These are the activations of a small neural network, seen along a few directions. Each row is one input.
In each table, some parts of the input vary, and every possible input appears once, in random order.
Descriptions start from the smaller parts, as in this example, which fits no table here: one of 6 places along a line, together with either a single point or one of 11 places around a ring or (one of 2 separate values, together with one of 8 places around a ring).
Shared parts are said once, and a part with two or three values counts as separate values.

Other details of the inputs shift rows strongly along three fixed directions, in all tables alike. That doesn't count.

Table:
row 1: [ -9   3  11   3  -7  -3 -25  36  15   9 -38  33  16]
row 2: [ -3  13   3  12  -3   4 -32  34  28   1 -15  43  18]
row 3: [ -1  18   9  -7  -6   0 -29  39  23  18 -17  34   8]
row 4: [ -3  15  12   2   9  40 -41 -23 -49   2 -22  30 -18]
row 5: [ -9  13   5   9  27  46 -22 -20 -36  -1 -25  39  14]
row 6: [  0  12  14  14   4   1 -15  45  23  28  -2  33  -3]
row 7: [ 10 -22 -10 -11 -22  30  16  27  48 -41  17 -71  11]
row 8: [  8  -5 -18  11 -44 -91  -6  34  55 -13 -19  17  33]
row 9: [ 15 -18  21 -14 -11  41 -16  49  19 -19 -25 -22  14]
row 10: [ -3  22 -46   4  -4 -56  21 -62   6  -7  22   5   8]
row 11: [-24   3  -5  19  40   3  15 -57 -52   5  -9  28  -6]
row 12: [ -6  -1   8   7  -5  -3 -25  32  18   2 -36  36  18]
row 13: [  2   6 -25   7 -45 -81  -7  40  68   0  -3  15  23]
row 14: [ 26 -22   8 -23 -16  57  -8  56  36 -28   5 -53   9]
row 15: [-12  16 -39  18   7 -58  35 -47   6   0  37   4  -6]
row 16: [  8 -40 -21  -5  -9 -13  61 -35   1 -36  21 -95  -4]
row 17: [ 15   2 -11  20  -9 -21  12  22  32 -16  30 -14  14]
row 18: [-17  22   4  -5  30  53 -19 -18 -19  23 -14  35 -10]
row 19: [  3  16  28 -13 -33   3 -24  34  12  18  -5  42   1]
row 20: [-18  26 -18 -24  34  12  -4 -59 -38  32   9  22 -13]
row 21: [ -1 -21 -10 -18  19  67  29 -50 -22 -32   2 -64  -9]
row 22: [  7  12  13   2   5  -5 -19  50  15  29   2  33  -4]
row 23: [-17  29   6  -4  15  11  21 -55 -48  32  32  33 -33]
row 24: [-21  -3  24  12  38  37  -6  -9 -39  16 -28  29  -7]
row 25: [ 12 -16 -28 -11  -3  -8  56 -31  21 -30  55 -90 -14]
row 26: [ -4   4 -35 -27  -5 -67  21 -57 -13  13   4  -9   0]
row 27: [ -2 -38  22   9  28  88  10   6 -23 -32  -8 -43  -3]
row 28: [  33  -54    3   10  -23   22   33   32   28  -70   17 -104   24]
row 29: [  0  -7  28   7   1 -16 -17  42  -1  18 -31  26   7]
row 30: [-12   7   5  16  34  52   0  -1  -8   5  12  13 -12]
row 31: [  1   2 -19  13 -19 -76  14 -54 -33  -3  11 -13 -19]
row 32: [ 27  -6  21  15 -19  41 -28  58  14 -16  19 -21 -15]
row 33: [  2 -17  15   3  32 104  15  10   2 -22  24 -50 -15]
row 34: [  5 -12  28   2   2 -18 -21  42  -3  22 -28  25   7]
row 35: [ -8  -5  26  -8  39  31 -13  -7 -51  26 -19  21  -9]
row 36: [  0  25 -41  -1 -24 -60   2 -62 -10  -2  25  -6 -19]
row 37: [  14  -14   22    0  -63 -101   10   41   28    9   -5    9   11]
row 38: [  5   4  35 -14 -34  -5 -23  30   0  12 -25  39   6]
row 39: [-15  24 -12 -10  44   7  10 -51 -41  39  27  19 -25]
row 40: [ -7   8 -34 -20  -6 -68  21 -60 -10   9   3  -9   1]
Each input here is: one of 4 places along a line, together with either one of 2 separate values or one of 8 places along a line.
- The inputs of row 19 and row 37 match in every part but the place on the line of 4. If row 3 is changed in the same way as row 19 into row 37, which row does it become? => row 29
- The inputs of row 16 and row 21 match in every part but the place on the line of 4. If row 27 is changed in the same way as row 16 into row 21, which row does it become? => row 12
- Change only the place on the line of 8 in row 2. List by row number the other rows that result. => row 3, row 7, row 10, row 13, row 14, row 18, row 20

Table:
row 41: [  6  -9  -6  -9 -14   3   8 -12   2 -16   4 -28  -3]
row 42: [  8   3  -7   5 -32 -57   4   8  17   0   8   4   3]
row 43: [-2 -1  4  7 13 40 -4 12  5 -8 -1 -2  4]
row 44: [  7   2 -13  -7  -9   6   6 -10   9 -12  19 -27  -6]
row 45: [ -2 -15 -11   1   1   0  16  -9   5 -19  -3 -28   7]
row 46: [ -1 -11   8  -7   6  33 -11   6  -5 -11 -18  -5  10]
row 47: [  0  -8   7  -7   6  33 -11   7  -3 -10 -15  -5   8]
row 48: [-28  46  -2   3  41  11 -31 -33 -38  47 -17  90  -7]
row 49: [  6 -10  17   2  -1  32  -9  10 -13  -7  -4  -4  -4]
row 50: [  2  14  19   3 -14   3 -35  37   8  15 -21  43   4]
row 51: [ 4 -3  8 12 19 33 -6 14 -1 -3  7 -4 -5]
row 52: [  4 -13  -5  -9 -13  -1   6 -14  -3 -18  -2 -30  -1]
row 53: [  1  -8  -8  -3 -14 -62  15  13  20  12  -9  -3  13]
row 54: [ -2  -6   7   5  11  35  -2   9   0 -10  -9  -2   5]
row 55: [ 10  -3  -7   0  -7   3   9  -6   3 -12  24 -27  -8]
row 56: [  0   7 -22   9 -14 -53   7  11  34   3   8   4  11]
row 57: [  0  11  22  20   1   2 -27  43  10  15 -13  45   7]
row 58: [  4  -4  -8 -15 -20 -61   9   9  21  12  -9  -2  14]
row 59: [-23  10  -6  -3  44  -1  27 -77 -64  25   3  12 -20]
row 60: [  0 -14 -11   1   0   2  17 -10   7 -17   1 -26   5]
row 61: [  5  -5  -9   9   3   2  15  -5   8 -14  22 -26  -3]
row 62: [-15  13 -18  -9  19   8  13 -58 -28   2   3   7  -6]
row 63: [ -4  13  18  -7   1   5 -25  44  20  30 -13  43   5]
row 64: [-22  25 -17   5  11 -56   6 -64 -47  29  -3  45 -14]
row 65: [  9  -4  -4   0 -10   5  11  -6   1 -16  21 -26  -6]
row 66: [ -1  15  22  -6  -7   3 -28  44  13  31 -10  40  -4]
row 67: [  8 -13   2 -20 -10  -4  14  -8  -5  -4   1 -34  -4]
row 68: [  6   4   5  -4   7  37 -15  10   0  -2   4  -6  -8]
row 69: [  0  -7 -12   3  -1   5  18 -10  10 -17   8 -24   5]
row 70: [  3 -10 -11 -10  -6   4  11 -13   8 -17   2 -26   7]
row 71: [-16  26 -24  -3   0 -49   4 -41  -7  18  -1  37   3]
row 72: [  4  -2  19  -7   6  33  -1  16  -6   9  13  -5 -14]
row 73: [  8 -14  25  -9   4  25  -2  14 -20   5  -6 -10  -5]
row 74: [ -3  -6  -9  -7   6   5  25  -3  14  -1  19 -28  -4]
row 75: [  3  -9  16  10   9  32  -2  11  -6 -10  -3  -3  -1]
row 76: [  3  -7  12  -6  -2  32 -14   7 -10  -8 -12  -7  -2]
row 77: [  7   1  -9  -7 -13   6   7 -11   7 -15  16 -27  -4]
row 78: [  2  -9   0  -2   4   1  26  -1   8  -1  25 -28 -10]
row 79: [ -6  -1  18  13   2  -4 -29  40   8  12 -37  41  17]
row 80: [  4 -15  -2   7  -2  -1  17  -8   1 -17   7 -27   0]
row 81: [ 2 -5 14 11  9 33 -3 10 -5 -9  1 -1 -1]
row 82: [-26  10 -13   7  40   2  19 -82 -62   9  -1  16 -17]
row 83: [  8   1  -7   4 -31 -59   4   9  15   1   4   5   4]
row 84: [  6  -7  -4   4 -30 -63   1   8  10  -3  -5  -1   7]
row 85: [  8  -1   9   3   9  33 -11  14  -7  -3  10  -5 -10]
row 86: [  1 -14  16  10  11  29  -4  12 -11 -10  -9  -6   1]
row 87: [  3   2   0  -5  14  38 -12  10   7  -4   2  -4   2]
row 88: [  3  10 -19  -2 -24 -52   1   6  32   1   5   6  14]
row 89: [ -2  11   9  15  11   2 -30  44  19  20 -17  43   9]
row 90: [  6   5 -11  -3 -34 -56   0   5  22   0  -1   3   5]
- What is each input in this table made of? => one of 5 places around a ring, together with either one of 2 separate values or one of 8 places along a line
- The inputs of row 76 and row 47 match in every part but the place on the ring of 5. If row 52 is changed in the same way as row 76 into row 47, which row does it become? => row 46
- The inputs of row 59 and row 67 match in every part but the place on the ring of 5. If row 61 is changed in the same way as row 59 into row 67, which row does it become? => row 44
- Change only the choice among 2 separate values in row 74. List by row number the other rows that result. => row 53

Table:
row 91: [  8   9  31   0   8  62 -27  -9 -49   5 -14  -6 -11]
row 92: [ -4  21 -39  -1   9  -6  53 -36  -8   4  61 -16 -11]
row 93: [  0   8  23 -14 -30 -20 -31  17 -11  31 -31  64  -8]
row 94: [ 36 -17 -32  -1 -22  -1  51  41  50 -35  69 -96   3]
row 95: [ -3   9 -10  -4 -25 -20  23 -65 -31 -11  10 -35 -16]
row 96: [-22   5   9 -18  15  71 -29 -10 -22   2 -25   2 -10]
row 97: [ -4   4 -51   9   9 -14  12 -63  -8 -15  12 -28   3]
row 98: [  1   1 -28 -10  32 -23  44 -53  -8  -7   8 -29   7]
row 99: [-31 -14  26 -12  31  64  -2  -3 -25   4 -24   8   0]
row 100: [-10  36 -26   0   0 -62  -9   6  30  51  23  31 -22]
row 101: [ -2 -14 -21  10  23 -35  30 -47 -33 -24  19 -29  -8]
row 102: [  1   1  14  -4  16  67 -28  -9 -40 -24  -3  18  -5]
row 103: [  9  35  -3 -10   8 -14 -37  19  10  27 -31  59  20]
row 104: [  9 -10 -16 -34 -15 -21  26 -61 -33  -2  18 -23 -14]
row 105: [ -2 -12  51   1  22  56   3  -3 -52   3 -10   6   5]
row 106: [-11 -10  51   7  12  61   6  -7 -47   0 -18   7  -3]
row 107: [ 16 -20  19 -10 -13  86  -7  77  63 -22  26 -63 -17]
row 108: [ -8  42  14  30   5  -8 -33  23  32  34  20  67 -19]
row 109: [ 11   7  34 -10  13  60 -25  -7 -53   3  -6   0  -2]
row 110: [-20  18 -32 -20   3  -3  38 -48  12  10  51 -19 -29]
row 111: [ 39 -36  21  -5 -15  70 -30  66  16 -63   6 -61   8]
row 112: [ 12 -51  29  -8   4  65  -8  73  30 -31 -16 -77  11]
row 113: [   9  -54   -9  -27  -24  -17   46   18   41  -45   20 -100   24]
row 114: [-13   1 -24  -7  13 -14  54 -61   1 -15   1 -20   4]
row 115: [ 28 -23  -1  -7 -38 -59  23  63  79 -23  -9 -27  45]
row 116: [ -3   3 -31   1  28 -22  42 -56  -4  -4  -1 -34  -2]
row 117: [ -6  18 -36 -22  22 -13  27 -40   3  18  58 -29 -26]
row 118: [-32 -12 -23  -8  12 -25  37 -54 -13  -3  -2 -36 -11]
row 119: [ 36 -66  51 -18 -15  65   8  71  12 -32  -5 -61   7]
row 120: [-11  22 -38   5   0  -2  56 -39  -3   1  53 -14 -19]
row 121: [-12  41  -4  29   0  -6 -10  43  13  41   4  64 -13]
row 122: [ 47 -31   3 -24 -65 -68 -11  66  47 -11   1 -38  13]
row 123: [ 26 -46  16   3 -61 -72  14  67  52 -10 -16 -39   2]
row 124: [-21 -15  13  21  36  71   0  -9 -18 -12 -19  18  12]
row 125: [ 24 -19  -7   4 -75 -59 -11  57  60 -47   0 -22  18]
row 126: [  1  21 -24  17 -19 -76 -29  -8  -4   6 -11  36  -6]
row 127: [-16 -13 -21  22   8 -29  33 -53 -24 -29   7 -28 -20]
row 128: [  3  -7  23 -14   2  66 -22 -11 -40   6 -22   5 -30]
row 129: [-22 -14 -35  25  17 -18  38 -59  -5 -19   4 -25   2]
row 130: [ -8   3   8 -29  31  64 -32  -4 -31   7 -13   0   1]
row 131: [ -7   4 -11  33   1 -85  -7   1  -7  10 -17  33  -4]
row 132: [  0   2  -4   3  36  71 -30 -10 -24  -8  -8  12  13]
row 133: [ 21 -31  51  21 -53 -21 -11  96  41 -13 -29 -23  19]
row 134: [  2   7  16  11  -9 -88   6   0 -20  30  -9  27  12]
row 135: [  0  39  18  15   9 -10 -30  25  27  34  33  74  -1]
row 136: [ -7   0 -44  -6   3 -10  21 -66  -8 -22  21 -15  16]
row 137: [ -2  41  -6  29  11 -10 -16  47   7  48   8  58 -11]
row 138: [ -8 -16 -18   7  12 -30  37 -52 -29 -29  20 -21  -4]
row 139: [  2  42 -15  27   2 -63 -14  -3  35  36  40  39 -17]
row 140: [-12   4  16   7  40  70   3  -8 -12  -2 -33   8  -3]
row 141: [  5  40 -13  16   6 -65 -12   0  31  33  49  44  -8]
row 142: [ -8  -8  35   2  -9 -27 -11  25 -16  37 -37  63  -7]
row 143: [-14   4 -48   9  -2  -9  17 -67  -3 -22   8 -22   0]
row 144: [-15   0   8  25  18 -20 -18  23   4  19 -26  68  33]
row 145: [ -6  35   2  -9 -11  -6 -27  11  19  19 -38  70  17]
row 146: [  7  -3 -28 -29 -12  -9  38  -8  41  -9  63 -57 -11]
row 147: [  2  34   2 -14  -2 -10 -30  14  14  22 -30  68  25]
row 148: [ -7   4  10  10  11  68 -32 -10 -34 -24 -16  10 -21]
row 149: [  5   6  38 -14   3  65 -17 -12 -49  -1  -5   8   3]
row 150: [ -6  23  22  12  26  81 -11  -7   5   3  41  24 -22]
row 151: [-18   2  16  -5  24 -31 -27  33  -7  38 -31  49  15]
row 152: [ -8 -15   9  19  55  61 -10  -1 -27  -4 -12  11  15]
row 153: [  5  21 -44 -14   8 -12  21 -63  -1  -7   3 -31  -3]
row 154: [  9 -19  17 -23 -58  -4 -33  88  66 -16 -25 -10  29]
row 155: [ -4   7  -7 -14 -29 -17  30 -67 -31 -14  15 -26  -7]
row 156: [-16   1 -31 -39  -3 -16  19 -60 -14  -7  16 -26   5]
row 157: [ 11   9  16  -5 -14 -27 -43  23 -16  41 -33  48 -13]
row 158: [ -5  37 -28  -2 -21 -59  -8 -18  27  17 -27  41   8]
row 159: [ 42 -65  46 -14  -5  59   1  76   9 -29  -5 -70   2]
row 160: [ 18 -20 -21   7 -66 -49  -5  52  79 -37  -3 -20  40]
row 161: [ -2   8  13  22 -14 -86   4  -2 -17  32 -18  22   3]
row 162: [-15 -15  27  18  26  61  -5  -4 -37 -22 -16  16 -10]
row 163: [-13   3   1  39  24 -23 -28  26   4  26 -36  56  19]
row 164: [-14  21   0  -9  -1 -20 -50  23   1  36 -35  44   5]
row 165: [  4 -24  33   1  32  51  -6   3 -47  17 -23  -4 -24]
- The inputs of row 139 and row 135 match in every part but one. If row 137 is changed in the same way as row 139 into row 135, which row does it become? => row 92
- The inputs of row 117 and row 100 match in every part but one. If row 98 is changed in the same way as row 117 into row 100, which row does it become? => row 116
- What is each input in this table made of? => one of 5 places around a ring, together with either one of 3 separate values or (one of 2 separate values, together with one of 6 places around a ring)
- Change only the choice among 2 separate values in row 95. List by row number the other rows that result. => row 133
- Change only the choice among 2 separate values in row 125. List by row number the other rows that result. => row 162
- Change only the choice among 3 separate values in row 107. List by row number the other rows that result. => row 108, row 121
